-62,-10,-5,20,10,14,75,23,82,24,-55,-8,11,-44,40,-14
Read off the entry just left of 40.
A: -44
Read off the entry just left of 10.
A: 20

B =
array([[-39,  14,  35,  56,  -3,  33, -44],
       [-86,  39, -60, -75, -45,  72, -27],
       [-51,  69, -32, -21, -33,   8, -11]])
Read off the largest entry.
Answer: 72
The entry in the bottom-left corner: -51
Read off the entry just right of -75.
Answer: -45
Read off the entry just right of 72.
Answer: -27
Read off the third entry on the main diagonal.
Answer: -32
The entry just right of -3 -> 33
The first entry on the main diagonal is -39
The smallest entry in the first row -> -44
Read off the fourth-last entry, reading row by row.
Answer: -21
Read off the 2nd-last entry, reading row by row.
Answer: 8
Read off the entry just left of 35.
Answer: 14
Read off the fifth entry, reading row by row.
Answer: -3
Read off the entry in the bottom-right corner.
Answer: -11

[168  81  56  90 232 157 170 120 196  11]
The entry just left of 81 is 168
Read off the entry just right of 120.
196
Read off the entry just right of 196.
11

Questions about the array below. Indices start at 1.
1) Report the entry just right of the largest entry.
2) Report the bottom-left entry.
3) Report the entry at row 3, column 3.
4) Report the entry in row 1 and column 2.
5) Report the entry in row 2 and column 1.
6) Report the entry in row 1 and column 1.
7) Report the bottom-right entry.
8) Report the top-right entry.
[[4 8 5 1 5 5 7 3 4 6 6 5 4 3 4]
 [4 7 4 1 6 4 4 3 4 6 5 5 4 5 5]
 [4 5 6 7 6 5 4 5 4 1 2 5 5 4 6]
 [5 4 6 4 3 4 2 4 4 4 4 4 4 5 4]]
1) 5
2) 5
3) 6
4) 8
5) 4
6) 4
7) 4
8) 4

Questions about the row below.
1) Which number is the entry just right of -0.527?
2) Which number is the entry just right of the smallest entry?
3) Which number is the entry just right of the centre entry?
4) Which number is the smallest entry?
[-0.527 -0.342 -0.425  0.281 -1.215  1.356  0.453 -0.619 -0.508 -1.409
 -0.464 -2.082 -1.882]
1) -0.342
2) -1.882
3) -0.619
4) -2.082

Read these off the grid that follows.
1) The 5th entry from the end, reading row by row?
2) The 2nd entry on the diagonal from the top-right corner?
3) The entry in the bottom-right corner?
4) The top-left entry?
5) The third entry on the diagonal from the top-right corner?
6) The top-right entry?
7) The entry just right of the largest entry?
8) The smallest entry in the last row?
[[-54   3  33 -34   0   3 -30  36 -15 -26  31 -25]
 [-34  12  -7 -23 -21 -16 -21  25  45 -48 -29 -34]
 [ 34 -26 -24  43   4 -14   5 -38   0  37 -28  44]
 [ 30  14  40 -35  35  22 -15 -30  25  10  47 -19]
 [-42 -44  12  14   2 -32 -59  -4  -2   7 -12  31]
 [ 13 -10  26 -20  24 -10 -51 -40  60   1   5  -4]
 [-37  14  38 -40   7  16 -15  31 -18 -22  45 -31]
 [ 33 -21  14  21  27   8   1 -37 -30  50  27  38]
 [ 63  29 -23   8   3  23  56 -21  10  12  -4  -8]
 [ 20   5   3 -19   8 -11 -30 -31  78 -15 -19 -19]
 [ 58   0 -24  32   7  10  41 -33 -10  36  -9  26]
 [-24  16  42 -41  14  23 -10  23 -20 -13  54 -29]
 [  6  13 -20  19 -13  19  59  27 -63  11   8   6]]
1) 27
2) -29
3) 6
4) -54
5) 37
6) -25
7) -15
8) -63
